Each row below holds a small network's activations on one input, seen along a few directions.
Each table varies a few parts of the input and shows all the possible inputs, shuffled.
A made-up example of a description, with smaller parts first: ring(8) and (point or ring(11) or (values(3) and line(6))).
Shared parts are said once, and a part with two or three values counts as separate values.
In the rows, 128 means zero.

A family of inputs:
r1: [ 81 129  85  99 162 127 168  99 103 134 153 118 151 100  96]
r2: [195   6 177 156  68 103  60 134 193 192  92  90 165  83 168]
r3: [106 171 162 154 106 130 161 161 133 117 126 121  70 129 113]
r4: [143 183 142 131 152 131 115 135 151 114 157 136 104 180 163]
r5: [154 177 125 128 142 151 111 109 104 106 128 139 120 186 159]
r6: [145 155  88 117 144 167 127 104 110  74 140 134 162 161 124]
r7: [ 87 120  90  96 160 125 169 138  95 129 149 116 114  93  88]
r8: [ 85 136 136 132  99 122 163 147  96 112 136 130  92 117 102]
r9: [182  20 143 143  65 112  50 129 189 219  68 144 171  98 140]
r10: [109 140  93  96 165 129 143 106  92 101 129 138 185 125 100]
r11: [122 170 166 155 146 112 141 147 140 110 129 142  74 135 156]
What do these inputs look like to the network? -> values(2) or ring(9)
List by row number the other inputs of the same sort as r2. -> r9

A family of inputs:
r12: [101  99 122 134 114 109 171 149 140 142 179  59  82  32 114]
r13: [ 78 104  69 100 185 139 200 100  88  93 173 101 171  73 120]
r14: [141 181 207 176 181 125 131 130 138  73 125  98  73 134 173]
r15: [150 116 136 148 118 123  82 120 203 158 106 132 190 131 138]
r16: [135 207 177 158 161 112 135 143 125 145  89 177  63 146 180]
r17: [ 79 132 169 130 126  69 151 189 146 156 119 182  65 114 119]
r18: [188  50 107 141 104 130  60 145 119 140  81 124 162 126 147]
r19: [ 52 108  49  78 196 135 160  94  90 156 132 166 145  97  68]
r20: [143 108 137 149 133 101 100 107 189 189 124 134 170 130 130]
r21: [152  59 135 115  96 115  80 107 107 167 114  98 157 121 168]
r22: [ 95 124 199 148 134  84 146 181 145  88 170 107  82  85 127]
r23: [ 86  95  97 112 122  89 158 150 152 203 113 119  55  74  71]
r24: [148 192 105 138  84 185 110 118 126  83 166 142  71 221 149]
r25: [147  88 136 138 128 106 102  92 151 195 141 117 167 120 155]
r26: [128 199 169 195  83 135 142 115 117  84  90 154  71 166 166]
r27: [216  57 127 145 109 145  96 123 139 126  98 149 167 113 119]
r28: [152 206 113 107 163 170 104 151 130 156 174 155  75 207 163]
r29: [156  49 119 125  92 118  71 135 113 148  93 112 150 119 149]
r30: [110 203  77 105 132 144 143  89  56  44 134 155 174 167  78]
r31: [162 175 125 125 174 162 130 137 154  88 194  79  81 206 171]
r32: [105 203  71  71 204 120 129 106  82 109 141 175 163 147 102]
r33: [189  81 140 118  92 155  89 124 182 116  88 149 172 113 135]
r34: [ 99 117 138 137  50 154 180 167 105 153 107  81  90  93  57]
r35: [155 107 133 135 111 139  79 128 203 149  97 137 188 126 145]
r36: [143  77 167  98 106 103 109  81 123 174 132 110 155 124 157]
r37: [ 67 127  86 104 125 183 173 106  48  99 125 129 171 114  47]
r38: [125 178  90  88 208 117 185 110  96  44 161  96 183 149 132]
r39: [ 84 142 185 167  53 115 168 187 115 107 119 145  89 138 102]
What do these inputs look like to the network? -> ring(10) or (values(3) and ring(6))
Which of the alternatives is r18? -> ring(10)
Start at r30 and move only the ring(6) part, one step at a time. The first step leads to r24. Which rows follow, in order? -> r26, r39, r34, r37

A family of inputs:
r40: [106 119 123 145  96 105 137 159 154 153  80 180  94 106  87]
r41: [113  65 198 134 129  83 127 132 131 172 117 122 113  73 155]
r42: [209 176 169 145 104 148  95 137 174 130 150 127  66 202 194]
r43: [183 183 188 193 157 139  93 127 181 104 114 125  89 168 213]
r44: [145 116  62  82 161 153  85  74 133 173 139 138 181 171 125]
r45: [169  37 104 130  90 150 104 127 151 144 148  64 163 107 113]
r46: [169  64 130 134  59 152  96 125 136 112  88  99 197  84  96]
r47: [ 65 184 129 146 107 148 194 121  90  72 148 153  99 127  71]
r48: [112 153  73  84 169 161 146 118  67  88 164 112  93 156 121]
r49: [120  68 143 142  85 106 118 141 117 208 132  99  87 101 142]
r50: [115 173 102 107 203 104 158 115  71  64 157 115 132 128 134]
r51: [167 180 192 172  79 133  71 161 152  86 112 158 109 219 179]
r52: [ 68 200 141 124 173 105 211 136 114  87 165  94 116 116 100]
r53: [ 59 186 104 111 133 156 193 138 110 107 181 101  82 129  99]
r54: [117  86 160 150  56  91 118 129 108 170  63 129 109  94 124]
r55: [105 118 107 122 121 121 131 176 163 192 138 141  79 102 108]
r56: [106 121 161 124 168  90 137 169 170 165 121 147 107  85 102]
r57: [140 130  86  96 190 103  91  70 143 139 140 162 215 127 156]
r58: [154  38 136 133 124 114 126 122 170 108 130  89 194  78 151]
r59: [118 162  97 112 144 167 158 126  39  62 120 159 136 152 110]
r60: [149 129  85 102 138 159  99  85 112 150  83 178 225 164 110]
What do these inputs look like to the network? -> values(3) and (point or ring(6))

A family of inputs:
r61: [168 190 194 170 138 115  85 153 202 124 129 154  79 189 199]
r62: [121   9 106 113  96 119 131 124 140 165 128  78 197  50  86]
r63: [ 81 203 147 147 154 130 198 154  87  52 160 105  56 130 125]
r64: [104  97  71  97 134 136 133  87  82 123 100 158 214 103  82]
r65: [ 70 218 147 138 128 137 190 154  78  80 134 155  54 150  97]
r66: [195  56 195 167  64 120  62 134 176 170 106  91 123 125 192]
r67: [191  69 174 165  45 116  53 148 169 188  69 138 110 144 164]
r68: [115  24  98  98 128 106 125 123 160 209 114 113 172  44  89]
r69: [ 91 194  60  95 152 176 166 106  67  89 157 149 121 176  91]
r70: [107  99  81  88 191 110 132  87 106 147 118 139 206  89 100]
r71: [180 191 193 180  87 146  87 163 168 107  99 162  86 199 170]
r72: [113  29  88 112  73 121 117 124 135 186  96 124 180  57  66]
r73: [108 180  71  89 178 166 168 112  73  61 189 104 124 157 107]
r74: [189  65 180 159 101  99  55 147 196 209 102 136 104 124 194]
r75: [121  78  84  87 156 123 141  93  89  95 130 112 222  87 103]
r76: [ 65 221 149 130 173 101 191 148 107 100 166 144  53 140 123]
r77: [ 90 204  66  83 201 144 167 108  91 114 180 129 117 162 115]
r78: [194 177 200 188 107 139 103 140 180  84 128 114  87 179 198]
The inputs of r65 and r76 match in every part but one. If r64 is changed in the same way as r65 into r76, which row does it become? -> r70
What do these inputs look like to the network? -> values(3) and ring(6)
Change only the values(3) part in r78. List by row number the other rows that result. -> r61, r71
Change only the values(3) part in r68. List by row number the other rows that result. -> r62, r72

A family of inputs:
r79: [ 92 204 149 183  92 130 183 126  96  66 155 114  62 141 137]
r80: [109  74 150 148 138  70 129 126 173 141  42 179 208  32  84]
r81: [166  80 193 158  87 118  92 140 178 185 131 125  91 145 184]
r82: [127 135 217 185 123  82 120 161 206 124  54 196 147  89 147]
r83: [184  30 107 154  92 151  46 104 132 140  90  80 209  92 126]
r84: [114 105 198 170  86  96 101 181 184 221 153 133  86 136 173]
r85: [102 157  70  89 192 154 165  68 127 153 160 144 192 146 100]
r86: [100 129  50  98  89 162 173 153  79  89 135 173 135 127  61]
r87: [211  93 213 142  60 106  66 128 171 113 119 112 184 168 190]
r88: [ 93 146  74  70 173 134 128  61  67 146 121 185 176 153 117]
r89: [119 175 147 131 187  81 162 139 100  60 147 106  52 141 176]
r90: [100  56 119 142 100  80 107 158 147 239 132  94 148  78 115]
r91: [188  38  93 125  87 102 106 105 157 204  95 119 139  87 103]
r92: [156 205 134 125 213 128 150 173 146  86 175 104  91 149 135]
r93: [125 229 125 112 169 129 100  90  88 123 113 177 113 199 166]
r94: [181  35  92 120  90 162  97 124 148 177  81  82 178  79 159]
r95: [117 198 185 150 158 124 186 140  68  84 131  95  66 134 152]
r96: [124 210 119 126 138 146 105 154  72  99  99 183  93 203 127]
r97: [138 242 115 135 183 139 141  94 148 128 148 143 123 194 152]
r98: [ 58 134 103 137  97 138 195  99  67  92 165 109 131  84  88]
r99: [ 75  92 104  83 190  90 175 114  76  78 167 108 121  91 130]
r100: [208  64 173 159  87 161  81 126 177 149 102 124 107 138 202]
r101: [126 218 101 124 194 126 136 123 178  82 190 108  96 163 170]
r102: [205  53 171 197  83 157  39 116 168 108 103 122 149 177 179]
r103: [ 68 142 106 102  86 179 181 127 103  92 129 102 132 125  25]
r104: [128 205  98 142  83 157 149 179 101  67 128 170  73 184 113]
r105: [ 83 134  59  74 200 139 156  98 155 103 206 112 166 114 123]
r106: [128  46 110 110  99  88  78 139 156 241 105 111 102  53 104]
r107: [ 97 129  72  84 146 152 134 123  48 123 105 189 156 153  76]
r108: [ 79 120 143 103 162 135 201 115  41 111 149  94 133  78 102]
r109: [197  36 115 122  87 107  71 100 150 133  77 101 227 111 114]
r110: [139  97 195 136  86 111  68 162 197 221 126 146  39 108 163]
r111: [102 218 155 142  75 173 167 155 131  66 122 108  69 177  77]
r112: [113 122  99  77 219 145 165 150 119 109 195 104 161 100  83]
The inputs of r111 and r103 match in every part but one. If r102 is changed in the same way as r111 into r103, which row does it become? -> r83
What do these inputs look like to the network? -> values(2) and (point or line(6) or ring(10))
Change only the line(6) part in r94. List by row number the other rows that result. -> r83, r90, r91, r106, r109
Change only the values(2) part in r105. List by row number the other rows that result. -> r101

A family of inputs:
r113: [124  43 151 117 116 119 137 138 125 166 130  78 123  50 141]
r114: [212 153 223 180  38 122  69 146 171 144  74 156  71 186 170]
r115: [173  72 100  95 155 125  66  89 140 116 150 121 210 113 155]
r116: [ 94 167 134 142 132 108 190 161 114  78 191  82  62 130 119]
r117: [105 121 120 168  70 135 151 125 125  92  81 141 131  83  90]
r118: [ 78 120 124 135  91 133 139 133 101 137  96 164 142 119  64]
r119: [155 120  98 116 112 166  95 108  84  67 110 144 191 175 124]
r120: [140 193 113 122 200 150 148  85  79  61 165 133 147 179 167]
r121: [113  97 148 143  50 158 150 146  96 103 115  96 105 101  94]
r122: [ 87 202  89  95 195 134 150 112  94 133 153 149  80 139 125]
r123: [117 121  69 116 114 152 114 132  86 148  92 162 128 141  71]
r124: [133  65  78  84 148 102 136 117 166 193 120 140 167  90 125]
r125: [152 127  93 106  93 172 120 133  81 118 110 127 171 171  98]
r126: [ 88 194 145 118 172  96 175 174 112  88 148 116  86 122 114]
r127: [127  60 124 155 134  95 136 104 175 154 103 109 149  43 119]
r128: [120 217 114 121 185 156 161  95 114  96 164 112 138 166 140]
r129: [185  95 201 190  87  87  39 149 212 199  91 113 106 153 232]
r130: [100  59 128 124 151  89 126 111 154 196 125 135 161  79  91]
r131: [170  73  96  86 143 129 100 113 138 169 147 107 189 115 131]
r132: [169 200 208 183 145 152 102 182 211 106 144 157  35 194 197]
r133: [ 48 187 132  93 157 109 184 134 108 124 177 147  98 138 123]
What do these inputs look like to the network? -> values(3) and (point or line(6))
The inputs of r120 and r119 match in every part but the values(3) part. If r126 is changed in the same way as r120 into r119, which row does it become? -> r117
Change only the values(3) part in r125. List by row number the other rows that result. -> r128, r131
List by row number the other rows that have the values(3) part in common with r115. -> r113, r124, r127, r129, r130, r131
